Each row below holds a small network's activations on one input, seen along a few directions.
In each table, some parts of the input vary, and every possible input appears once, in random order.
A made-up example of a description, with smaller parts first: values(3) and (point or line(9) or (ring(5) and line(6))).
Shared parts are said once, and a part with two or three values counts as separate values.

Table:
x1: [-22 -32  38  33 -15 -27  80 -54  13  44  62  33 -13  -8  12]
x2: [-87  29   1  37 -13 -39  35 -35  55  16  20  10 -28   6   8]
x3: [  5 -23 -38  42 -16  22 -38  45   2 -27 -33 -11  20  -1 -21]
x4: [ 43  -1   2 -27  -1  10 -21  33 -25 -26 -25   8  19   2  -5]
x5: [-37 -19  31  30 -11 -31  70 -59  30  41  64  36 -18  -2   3]
x6: [  8 -19 -20  42 -11  15 -16   5 -17  -6 -11 -14   7  -1  12]
x7: [  2  -4 -42  -7 -11  23 -41  59   6 -20 -43 -14  24   3 -26]
x8: [-15 -24 -42  51 -14  22 -29  19  -1  -5 -21 -25   7  -2   3]
x9: [ 47  11  18 -59  18   8   2   6 -33  -8 -14  -5  11  -3  17]
x10: [-15  13 -50 -33   1  29 -27  38  10   6 -44 -36  10   0 -17]
x11: [-12   5 -25  -3  -2  25  -7  -4 -12  11 -16 -27   2  -4  10]
x12: [-35   0 -48   6  -4  32 -21   9   4  13 -27 -38   2  -5   0]
x13: [ 46 -19   5  22  -5   8 -19  20 -29 -34 -13  11  15  -2  -2]
x14: [-52  -3  23  29 -10 -40  56 -61  48  31  62  35 -20  -2  -8]
x15: [ 24  17  -5 -53   9  17  -7  13 -21  -1 -25 -14   8  -1   6]
x16: [-27  56  41 -77  59 -20  -7  26  42  50  46  34 -44   1 -12]
x17: [ 49 -24  25  23   3   0   0 -12 -45 -16   9   4   7  -8  32]
x18: [  5   4  -3 -15   3  19  -1 -14 -27   7  -6 -18   0  -7  22]
x19: [ 26   0 -19 -15  -7  16 -27  43 -10 -22 -33  -1  23   5 -16]
x20: [ 67  -5  26 -34   8   0 -12  25 -38 -33 -15  17  22  -1   6]
x21: [ 29  -1  20 -22  12  11   8 -20 -40   0   4 -10   3 -10  33]
x22: [ 70 -23  30  14   5  -1 -10  13 -42 -40  -3  19  18  -6   9]
x23: [ 28 -18 -16  33 -12  15 -25  31 -13 -29 -23   1  19   1 -12]
x24: [ 25 -20   1  31  -6   9 -10  -6 -32 -10  -1  -5   4  -4  22]
x25: [-70  12  12  26  -6 -46  44 -52  59  25  57  28 -28   6 -10]
x26: [  8  18 -27 -41   3  22 -13  22  -7   5 -34 -23  10   2  -5]
x27: [-14  34  66 -59  27 -49  11 -49  40  16  24 -11 -43  38 -52]
x28: [-97  34  -1  27  -5 -50  25 -40  84  12  38  15 -37   8 -10]
What is each input in this table made of?
Answer: values(2) or line(6) or (line(4) and ring(5))
What sort of input is x26?
Answer: line(4) and ring(5)

Table:
x29: [ 18   4 -20 -66   8  43   4 -21 -38  23 -21 -47   5  -9  24]
x30: [-39  39  23 -28  19 -15  25 -30  27  20  33  16 -24 -12   4]
x31: [ 43 -32  -8  34   1   8 -33  40 -15 -45 -17   0  22 -10   4]
x32: [ 23   2  -8 -32  22   6 -52  57  -3 -29 -26  -8  12  -1 -14]
x33: [-27  -9  41  38  -8 -51  35 -64  26   6  44  13 -29  17   2]
x34: [ 34 -20  -5  34  -2  28 -22  12 -41  -1 -10 -15   4  -5  11]
x35: [ 43  17   5 -36   0  -2 -52  46  -4 -47 -35  11  21  18 -42]
x36: [  9  23 -12 -44   3  18  -5  27 -27   4 -35 -21   2   0  27]
x37: [-96  19 -78  21 -18  10 -17  18  70  21 -27 -28 -12   3 -30]
x38: [-85 -14 -73  87 -41  12  -6   5  46   6 -11 -20   7   1 -12]
x39: [ -7  11  39 -38  17 -20  26   6  26  20  16  20 -10  11 -31]
x40: [ -3  23  13 -39  22 -17  13  -3  21  30  35  28 -13   2   2]
x41: [-40  35  38 -22  17 -51  24 -48  48  19  31  -3 -38  21 -18]
x42: [ 63 -16  -1  25 -16  -1 -27  31 -20 -65 -27  23  27  10 -30]
x43: [-28  -5  26  34  -3 -14  36 -47   3   5  44  32 -12 -14  23]
x44: [ 25 -11  -8  20 -15  17   9   8 -42  -8 -31 -12  20 -10  44]
x45: [ 29 -29 -20  -4  -6  38  16 -37 -59   8 -13 -38  28 -18  37]
x46: [ 14  16  -4 -28  21  32 -38  27 -22  13 -22 -20  -8   6  -5]
x47: [ 12 -19  13  22  -6 -19  27 -19  -2  15  46  41  -2  -7  18]
x48: [ 11 -32  41  22 -14 -22  38  -9   6   7  27  32  -1  -2 -15]
Changing only one part turns x38 into x37. The same change can be made to x31. Which row results?
Answer: x32
What is each input in this table made of?
Answer: values(2) and (point or line(4) or line(5))
Start at x33 and move only the line(4) part, one step at a time. The first step leads to x43. Which rows follow, in order?
Answer: x47, x48
Start at x45 and move only the line(5) part, one step at a time. The first step leads to x44. Which rows follow, in order?
Answer: x34, x31, x42

Table:
x49: [-42  -9   1  46   5   0  20 -23  17  32  26   7 -20 -13  20]
x50: [ 59 -12  29  14   3  -2 -12   3 -50 -38  -3  13  23   1  24]
x51: [  1  -3 -41  22   5  36 -55  62  -2 -30 -44 -27  16   2 -18]
x52: [-34   5   9  23   0 -25  20   3  32  23  42  40 -15  -2   5]
x53: [  4  14 -66   7   5  30 -50  47 -12 -15 -43 -33  20  -6  14]
x54: [-36 -15  -3  21 -16  -7  43 -12  24  38  37  21  -7  -8   6]
x55: [-52  14   3   1 -13 -22  18 -54  31  12  14 -14 -19  21 -18]
x56: [ 56   4  47 -91  37   4  12 -11 -32  24  29  13   1  -6  -9]
x57: [ 64   7  50 -33  25  -7  -5   8 -48 -18  -4  11 -11   3  27]
x58: [-46  -8  -6  26 -11  -5  35 -43  16  31  17 -23 -13  -2   1]
x59: [  5 -15 -47   5 -12  42 -33  53   1 -24 -49 -33  23   5 -30]
x60: [-35  -4   3   9 -11 -21  41  -8  32  31  35  38   0   1  -7]
x61: [ 10   1 -73 -10 -12  35 -27  38  -6  -8 -50 -37  26  -4   2]
x62: [ 66   3  48 -70  23   6  19  -6 -34  12   6   8   3   6   5]
x63: [-36  -7   4  35  -6  -9  21  -2  24  30  46  24 -21 -11  17]
x64: [-39  26  22   4   6 -43   9 -14  57   0  28  24 -23   2 -15]
x65: [-48  22   9  -8  -2 -34  29 -38  49   4  15   1 -15  12 -28]
x66: [-40  18  18 -10  -6 -37  31 -24  58   8  22  20  -7   7 -26]
x67: [ -3  20 -50  16  -8  42 -55  47 -15 -13 -50 -22  13  -5  -6]
x68: [-52  22   7  13  -2 -24  -1 -45  30   3  20  -9 -36  19  -7]
x69: [ 68 -39   6  39  -4  11 -21  -7 -42 -44   8  19  21 -12  14]
x70: [-13  -1 -64 -23 -17  45 -25  36 -14 -12 -51 -29  26 -17  20]
x71: [ 68 -49   0  23 -20  13   5 -13 -42 -35   1  13  30 -11   0]
x72: [-43 -17  -5  33  -5   1  40 -33  17  39  19   3  -7 -13   8]
x73: [-46   1  -2  39   0  -8  15 -34  14  23  25 -19 -29  -4  12]
x74: [-37  16  12  11   6 -31  19  -1  42  10  36  44 -22   0  -8]
x75: [ 63  -2  46 -10   7 -10  -7   8 -48 -32  -9   5   7  -7  29]
x76: [ 65  13  56 -53  37   0  -6   3 -34   3  12  13  -8   3  20]
x77: [-46  30  12   5   9 -40   9 -29  47  -4  21   5 -32   9 -17]
x78: [-46  12   1  26   0 -19   5 -46  26  17  18 -20 -28  11  10]
x79: [ 11 -19 -36  27  -6  18 -70  66   0 -24 -51 -26  16  13 -34]
x80: [ 65  -3  42 -49  12  -2  21  -2 -49  -7 -13   7   1   6  11]
x81: [  2   7 -56  -1 -25  46 -33  39 -10  -7 -57 -28  21  -3 -16]
x82: [-39   7   7  -3  -5 -26  40 -11  42  18  29  41  -8   3 -20]
x83: [ 53  14  56 -75  50  -2 -12  -1 -34  14  35  17 -10  -9   7]
x84: [-46   3  -3  13 -12 -16  26 -54  27  25  11 -23 -12  14  -1]
x85: [-18  10 -57  -6   1  40 -48  44 -18 -19 -45 -23  20 -19  33]
x86: [ 63 -11  39 -26  -6  -5  19  -1 -48 -22 -17   0  18  -4  14]
x87: [ 58 -20  25  -1 -11   2  13  -5 -50 -28 -10   7  34   2  10]
x88: [ 15 -33 -43  10 -23  22 -49  57   3 -18 -57 -31  22  15 -48]
What is each input in this table made of?
Answer: values(2) and (line(5) or line(6) or ring(9))
Changing only the values(2) part turns x88 into x79. The same change can be made to x84. Which row results?
Answer: x78
Which other rows does x57 become when the line(6) part takes its other values? List them by row number.
Answer: x50, x69, x75, x76, x83

Table:
x89: [ -1  12 -67 -14  -2  47 -56  56 -11 -11 -60 -40  20  -4   0]
x90: [ 38  12 -18 -34   9  22 -50  53 -22 -36 -46 -17  20   2  -9]
x91: [  7 -13  33  25   3 -17  21 -34  -8   4  35  16 -11  -1  15]
x92: [ 74 -29  29 -10   1   9  15  -4 -56 -16   1  11  22  -8  22]
x93: [-12  27  60 -53  23 -36  51 -48  20  36  56  32 -30   2   1]
x94: [-75  25   2  -9   2 -32  23 -22  69  36  31   8 -31  13 -28]
x95: [-18 -20 -57  43 -28  32 -14  12 -11  -8 -32 -29  19  -8  11]
x96: [ 24 -17  -8  27 -18   5  -8   4 -20 -30 -20  -4  20   0   3]
x97: [ 59   8   3 -52  21  29 -44  40 -44 -20 -40 -23  12   1   0]
x98: [-54 -13 -35  64 -21   3  12 -10  24  13  10  -3  -4  -9  11]
x99: [ 46 -22  11   7  -4  12  -3 -10 -41 -16 -11 -13  13  -2  13]
x100: [ 32 -19  47   7   6 -19  36 -30 -22   5  45  38  -2 -11  24]
x101: [-52  32  24 -15   9 -42  31 -34  54  22  34  17 -32  12 -16]
x102: [-33 -16  -9  55 -15 -13  11  -7  30   7  21  14  -6  -2 -10]
x103: [-33  30  43 -34  21 -36  33 -49  30  32  41   9 -34  11  -6]
x104: [-94  26 -21   4  -2 -16  24 -28  63  40  18 -10 -28   3  -9]
x105: [ 16   8 -42 -25   5  33 -56  63  -4 -20 -51 -23  19   4 -25]
x106: [-13 -10  14  43 -11 -23  17 -18  12  -7  23  25  -7   0   6]
x107: [ 87   4  23 -65  24  26 -27  48 -60 -18 -29   2  22  -4  11]
x108: [  1 -23 -31  36 -22  17 -14  16  -3 -16 -23 -11  18   1 -13]
What is each input in this table made of?
Answer: line(4) and line(5)
Start at x93 and move only the line(5) part, one step at a time. The first step leads to x103. Which rows follow, in order?
Answer: x101, x94, x104

Table:
x109: [-17   9  19  53  -3 -15  28 -42  -5   5  35  22 -21  -7  35]
x110: [-44 -29 -35  34 -43   0  43 -25  16  19   6  -2  16  -5   6]
x111: [-49 -10 -38  -9 -19  18  27  -9  29  30 -11 -24   0  -5 -23]
x112: [-30 -17 -39  27   5  26 -31  20  25  21   0 -21 -11  -9 -26]
x113: [ 10  19  26 -65   7 -27  34 -13  27  20  16  19  -7  14 -19]
x114: [ 15 -27   5  66  -2  -7   5  -6   0  -2  40  41   2  -8  -2]
x115: [ -5  19  62  -8  18 -43  25 -30  -2  -9  37  27 -25  -6  26]
x116: [ 24   9  30 -37  31 -17 -23  18  18   2  30  24 -18  10 -25]
x117: [ 77 -44  31  -3   7  16  15 -33 -74 -10 -18 -48   7  10  24]
x118: [-19  32 -49  -1 -17 -14 -44 -26  27 -80 -51 -42  17  19 -30]
x119: [ 75 -25  25 -12   6  22 -14 -15 -63 -12 -28 -29  21  -4  11]
x120: [  2 -14  -6  69 -38 -23 -39  66  28 -57 -61  -2   9  35 -56]
x121: [ 26 -15  53   6  22 -26   1   5   6 -18  44  46  -1  -3 -10]
x122: [ 11  -7  49 -26  -4 -36  55 -26  13   0  30  43   9  -1  -7]
x123: [ -8  46  39 -49  29 -37   1 -20  11  13  19   7 -39   7  13]
x124: [ -4 -18   6  30 -28  -9  59 -36   6  11  29  38   8  -8  -1]
x125: [-15  13  -9 -26  26  13 -37  32  20  25   2  -9 -14  10 -41]
x126: [-31  23  -8 -56   3   3  21   1  25  38 -10 -14  -1  14 -36]
x127: [-25 -39 -37  69 -17   5 -16   4  12   7  17   1   7  -9   6]
x128: [ 15  16 -57 -20  10  39 -22  97 -17  -7 -39  13  34 -35  44]
x129: [-57  -1 -21  58 -16  -7  10 -31   9  13  10 -17 -11  -5  45]
x130: [-60  21 -25  14   4  15  -6 -18  23  24  -8 -39 -28  -3  17]
x131: [ 35   0 -24 -27   2  38 -27  56 -36 -21 -33   7  29 -20  22]
x132: [ 50  -5 -14 -30  -2  36 -31  28 -56 -22 -31   6  22  -2  15]
x133: [-45  52   7 -36  26   0 -11  -6  19  30  -6 -27 -29  15   2]
x134: [ 69  -8   7 -21  -6  29 -21  10 -62 -21 -20 -20  22  -5   9]
What is each input in this table made of?
Answer: values(2) or line(6) or (values(3) and ring(6))
List by row number the other inputs of the same sort as x118.
Answer: x120
